A small network was shown many inputs. Here are its activations along a few directions, one row for each input.
Each table varies a few parts of the input and shows all the possible inputs, shuffled.
A made-up example of a description, with smaller parts first: one of 3 separate values, together with either a single point or one of 9 places along a line or (one of 5 places around a ring, together with one of 6 places along a line).
Shared parts are said once, and a part with two or three values counts as separate values.

Other details of the inputs shift rows strongly along two fixed directions, in all tables alike. That doesn't count.

Table:
R1: [ 10.2  15.7 -26.1 -10.1   0.5   4.5 -34.6  -3.1   4.2   1.6  -4.5  17.8]
R2: [ 21.0 -51.3  24.8   9.3   5.2 -20.5 -19.2   5.6  -3.2  -7.7   4.9  43.0]
R3: [  3.2  -4.4  25.1   4.3 -13.5 -20.0  29.7  -1.8  -3.5 -13.3 -26.2 -27.0]
R4: [ -5.5 -14.5  -5.4  -8.2  12.2   6.1  -5.3  -2.3   0.9  -0.8  25.3  35.4]
R5: [ 17.5 -10.2  -3.4  10.4  21.7  -4.3 -18.7   8.7 -29.9  33.5  55.7  -7.1]
R6: [-13.8  13.3  38.4  -7.3 -35.4  -8.8   1.9  20.8   4.2  -2.4 -17.2   1.9]
R7: [  4.3  -2.1 -30.9  -4.4  -3.2   0.3 -10.0 -32.9  -5.2  11.9  -5.2  18.2]
R8: [ 12.1 -17.2  -5.6   1.4  27.8  13.5   2.9 -23.7  -7.7   2.3 -14.4   6.4]
R9: [  5.4  17.1  41.3  12.2 -25.2 -20.9 -14.0  30.0 -25.8  30.8  13.2 -40.8]
R10: [ 20.1 -22.2  32.2  56.2 -44.5 -54.6   2.2  13.1  10.8 -17.5 -16.5   5.4]
R11: [-50.7  46.3 -27.1   1.3 -27.1  27.7  45.6   9.2   6.9 -12.5  30.7 -28.5]
R12: [ -9.8  15.2  34.3 -16.1 -31.8 -17.3   0.5  23.0   6.6  -6.8 -15.3  -3.9]
R13: [ 16.6  -4.7 -33.1   9.3  20.1  -5.3  -4.8 -26.6   5.9   6.6 -15.4  -1.7]
R14: [  1.5 -10.6   8.8 -16.1  19.6  26.7 -23.6   5.7   2.4   3.9  -7.8  18.4]
R15: [  7.6  -0.7 -34.8 -12.7   0.1  -8.8 -11.6 -30.3  -3.2   7.1  -3.8  12.1]
R16: [-13.9  -2.2  26.5  -4.9 -30.8 -28.6  21.6  19.9   5.0 -16.2  13.1   2.4]
R17: [  4.6  -2.1 -32.9   1.2   1.3  -7.0 -14.8  -7.3   2.6  -8.4  24.1  23.5]
R18: [  8.9 -19.3  -3.3  15.0  28.4  15.0  -1.3  -3.6   1.7 -12.9  15.1  16.1]
R19: [  1.9   7.3  40.6  14.4 -20.1   1.6   6.0  18.6   7.8 -13.7 -25.9 -18.2]
R20: [ -9.7 -12.1  29.0 -14.6 -19.8 -21.4  28.3   5.1  -6.2  -6.6 -21.6 -17.4]
R21: [  1.7 -25.4  -3.8 -12.8  25.4   5.7  -3.5   6.0   1.4 -10.0  21.4  20.2]
R22: [  5.0  18.8  16.2  31.3 -30.7  -8.0   1.1  15.7  16.9  -4.5 -29.8 -18.7]
R23: [  0.9  -6.7  27.7  17.9 -13.9 -18.2  25.9  18.4   6.1 -28.1   3.4 -17.4]
R24: [  0.8  -9.9 -11.5 -29.6  15.3  -5.4  -3.4 -21.2  -6.0   9.6  -2.6  19.8]
R25: [ 13.5  -6.5 -29.0  17.3  16.2   4.0  -3.1 -29.0   4.0  11.4 -16.8   4.2]
R26: [-80.4  64.0 -23.2 -40.7  -5.0  59.4  79.1  -2.9   1.0   5.4  16.1 -54.6]
R27: [ -0.6 -24.1  -2.1 -17.4  22.1  12.0   1.8 -16.2 -11.0   9.0 -10.3  16.4]
R28: [ -5.6  23.9  14.3  10.3 -49.4 -12.8  -5.5  13.6   4.8  -4.7 -19.5  -3.6]
R29: [  5.9  -9.2   5.1 -24.6  22.4  18.0 -25.0   8.0   5.2  -0.5  -6.1  12.6]
R30: [ 11.4  -6.9 -30.7  23.2  21.0  -3.9 -10.2  -6.4  13.3  -9.7  13.4   8.2]
R31: [ 18.2  -1.4   0.8  -5.8  28.9  18.8 -23.8   0.9   8.3  -7.2 -10.3   2.9]
R32: [ 20.5  10.4 -23.4  11.3  18.3   9.0 -28.2  -1.5  16.9   1.6 -14.6   2.2]
R33: [-22.9  32.0 -38.5 -21.1  43.7  43.4  14.1 -13.3 -35.1  48.9  47.3 -48.2]
Description of these inputs: one of 3 separate values, together with either a single point or (one of 2 separate values, together with one of 5 places around a ring).
The inputs of R31 and R3 match in every part but the choice among 3 separate values. If R9 is changed in the same way as R31 into R3, which row does it become?
Answer: R33
List by row number the other rows that have the choice among 3 separate values in common with R21.
Answer: R2, R4, R5, R10, R11, R16, R17, R18, R23, R30
Change only the choice among 2 separate values in R22. List by row number the other rows that result.
Answer: R32

Table:
R34: [ 21.2 -30.3  -1.4 -34.9  29.4  -9.5 -48.3 -13.3 -23.9  32.5   6.8  35.9]
R35: [-42.6  68.0 -41.0 -12.9  15.8  59.3  22.4  10.6  22.3 -16.0  -2.9 -44.5]
R36: [ 29.4 -49.4 -16.7   6.1  34.3 -10.5 -27.4 -12.3 -21.4   8.0  31.4  33.7]
R37: [-51.4  58.8 -26.5 -17.5   4.6  83.4  25.9   6.6  21.0  -5.4  -0.6 -30.1]
R38: [-52.3  50.8 -39.5 -12.9   7.4  43.6  41.4   8.5  -2.4   0.8  67.5 -32.5]
R39: [ 34.4 -28.8 -19.5  14.2  32.2 -10.8 -30.8 -34.8 -30.7  40.9   7.2  25.0]
R40: [  0.5   4.8  78.6  25.8 -69.2 -30.8   1.6  41.8 -10.2   4.9 -14.0 -25.5]
R41: [ -5.1 -20.0  40.8  29.6 -67.2 -53.4  40.4  15.4   9.7 -40.8 -30.6 -12.3]
R42: [ 21.5 -25.2 -18.6 -35.4  23.1  -1.0 -38.1 -24.0   1.9   9.0 -28.2  52.6]
R43: [ 47.0 -20.8 -25.7  10.9  31.7 -16.2 -48.6 -17.0  -9.2  29.5  16.1  11.9]
R44: [  1.8  -9.9  70.1   0.9 -55.8 -43.9  35.0  15.4   8.9 -35.5 -48.7 -15.3]
R45: [ 29.0 -24.2 -35.3  14.3  26.8  -3.0 -25.0 -48.9  -4.5  15.3 -27.3  39.4]
R46: [ -6.6 -19.7  79.5  24.3 -50.9 -53.4  29.6  45.0  -1.1  -9.6  -0.4 -17.0]
R47: [-44.0  35.0  -2.8 -42.0  29.9  54.6  44.6   5.8 -12.6   3.5  34.2 -50.2]
R48: [ 22.7 -21.4 -37.7   7.7  16.2  -7.4 -32.9 -24.2  14.1 -16.0  10.9  63.2]
R49: [-36.8  65.0 -27.4 -13.8  22.5  54.3  18.5  25.1  -4.2  10.3  32.6 -58.9]
R50: [ -9.3 -15.7  63.6  24.3 -56.8 -45.9  36.1  31.8  25.0 -34.6 -35.2  -1.6]
R51: [ 40.7 -17.0 -40.5  11.3  26.0  -9.6 -44.4 -31.8  17.2   3.3 -18.7  26.2]
The inputs of R36 and R41 match in every part but one. If R43 is changed in the same way as R36 into R41, which row does it become?
Answer: R51
What do these inputs look like to the network?
Answer: one of 2 separate values, together with either one of 4 places along a line or one of 5 places along a line
Start at R42 and move only the place on the line of 5, one step at a time. The first step leads to R44. Which rows follow, in order?
Answer: R50, R41, R48
Change only the choice among 2 separate values in R39. List by row number the other rows that result.
Answer: R45

Table:
R52: [-14.2  11.1  -7.1 -29.0  27.2  32.0   2.0   0.3   7.0  -4.0   3.6  -7.0]
R53: [-36.7  12.2 -17.5 -24.3  10.8  30.3  27.2   1.0   5.4  -5.6  21.1  -4.6]
R54: [ -0.4  12.9  35.0   6.0 -28.9 -24.2   9.8  19.6  -5.9   3.9  -5.9 -37.8]
R55: [-27.9  23.7 -38.6  -6.4  -0.7  23.4  28.4  -9.1   9.5  -1.8   8.9 -15.0]
R56: [ 30.3 -10.5  48.0  42.4 -46.5 -45.3 -37.7  37.7  18.5 -22.7 -16.3  18.5]
R57: [  6.3  -8.2  47.5  33.8 -81.7 -67.4  21.9   7.5   2.4 -18.1 -31.9  -5.0]
R58: [  3.8   5.8  19.2   7.3  -9.0  -3.7   1.6  12.4 -11.8   9.0  -3.1 -26.2]
R59: [ -6.0  15.3 -44.6  11.2  34.5  41.3 -19.6   9.1  19.2 -14.8  41.5  18.8]
R60: [-19.8  23.5 -36.4  -5.1  13.4  22.2  27.3 -13.4  12.0  -8.7   8.5 -23.1]
R61: [ 34.2 -23.0  25.2  27.8 -18.0 -34.6 -23.4  -6.3   3.6   1.8 -41.7  19.5]
R62: [ 28.5 -31.7 -15.5  13.3  40.7  -0.2 -30.3 -17.1 -13.7  21.4  20.3  30.1]
R63: [-17.4   4.5  38.7 -10.4 -38.4 -13.0  15.9  21.4   4.4  -7.9 -18.4 -10.9]
R64: [ 23.7 -24.1 -19.9   1.7  25.5  -5.6 -34.7 -20.1 -18.9  21.0  25.4  37.3]
R65: [ -4.9   3.6 -47.7   3.4  40.1  36.4   4.6 -26.6   7.1   5.2   8.8   8.7]
R66: [ -5.2   5.7 -39.9 -14.4  40.9  22.9  -7.3 -14.1 -10.6  14.9  38.6   0.0]
R67: [ 25.6 -33.0  24.3   0.8  14.4  -6.8 -27.1   0.0  -1.7   3.6 -20.9  35.8]
R68: [-47.4  42.3   8.5 -30.5 -12.9  29.5  43.7  20.7   8.6 -11.9   1.3 -42.4]
R69: [ -8.2   3.0 -42.2 -13.0  35.0  26.5  -5.8 -10.9 -11.2  21.5  38.0   5.5]
R70: [-41.9  55.3 -11.9  -9.6 -30.5  30.3  41.3   2.3   8.6  -2.5  -8.1 -43.3]
R71: [ 20.6 -40.4  -9.3  -5.1  41.6   6.0 -25.2 -16.8  -5.4  -6.2   5.8  42.1]
R72: [ 49.7 -37.7  32.6  15.3 -15.5 -48.7 -56.1  -4.8 -19.8  20.2 -12.8  39.6]
R73: [ -0.8 -16.4  28.3  -3.0 -20.4 -32.5  13.7  12.8   0.8 -17.9  -6.1   8.8]
R74: [  3.1  16.4 -45.4 -16.1  38.7  35.6 -12.8 -21.4  10.2   5.7  -2.6  -1.5]
R75: [ 29.0 -29.8 -31.8  12.4  33.4   0.3 -27.7 -30.0   0.3  -1.9  -5.0  33.0]
R76: [ 53.3 -56.2  26.9  30.2  -2.1 -53.8 -38.1  -4.5 -18.9   6.4  -3.8  32.1]
R77: [ 13.5  -8.9 -36.6  -0.3  21.3  -3.8 -12.2 -20.2   3.5  -2.3   0.4  22.7]
R78: [-21.5  32.8  46.3   5.4 -59.8 -31.1  36.7  35.8  -7.3  -0.9  -9.5 -57.7]
R79: [ 21.6 -26.1  19.8 -11.1  -0.7 -11.2 -32.9  -4.7  -5.3   3.5 -14.5  42.9]
R80: [  8.7   1.5 -14.0  -1.4  -4.4  -1.8 -17.3 -10.4   6.1   6.3 -19.3  11.1]
R81: [-36.8  15.6  49.4   1.1 -68.8 -22.8  58.9  26.6   1.7 -22.7  -6.0 -29.1]
R82: [ -5.9  18.5 -28.1  -4.2  18.6  33.4   1.9 -12.7   6.3   0.2 -10.9 -15.0]
R83: [ 36.4 -27.6  53.1  29.5 -28.3 -48.5 -22.2  13.4 -13.1  13.9 -23.1   5.5]
R84: [-19.1  -6.0  53.2  15.1 -43.3 -24.5  44.4  21.8   5.4 -19.6 -13.2 -19.2]
R85: [ 34.2 -29.0 -20.1   0.8  38.1  -8.9 -32.9 -16.1 -11.4  14.8  23.5  24.4]
R86: [-21.1  38.0 -30.7 -15.4   6.7  26.0  15.6  -3.8   9.2  -0.4  -7.2 -23.5]
R87: [-33.4  36.8  -1.7 -12.3 -10.4  19.5  18.5  12.7  -5.2  16.0  14.4 -40.6]
R88: [-46.9  29.0   3.9 -19.7  -8.3  23.5  58.8  14.9  10.8 -20.4  15.3 -43.1]
R89: [ -7.1   1.0 -21.2 -26.3  47.3  49.3  -8.8  -7.3  -0.5   0.9   4.8   8.3]
What do these inputs look like to the network?
Answer: one of 2 separate values, together with either a single point or (one of 3 separate values, together with one of 6 places along a line)
The inputs of R85 and R54 match in every part but the choice among 2 separate values. If R65 is changed in the same way as R85 into R54, which row does it become?
Answer: R61
Change only the choice among 3 separate values in R71. List by row number the other rows that result.
Answer: R75, R76
Change only the choice among 3 separate values in R89. List by row number the other rows that result.
Answer: R58, R82
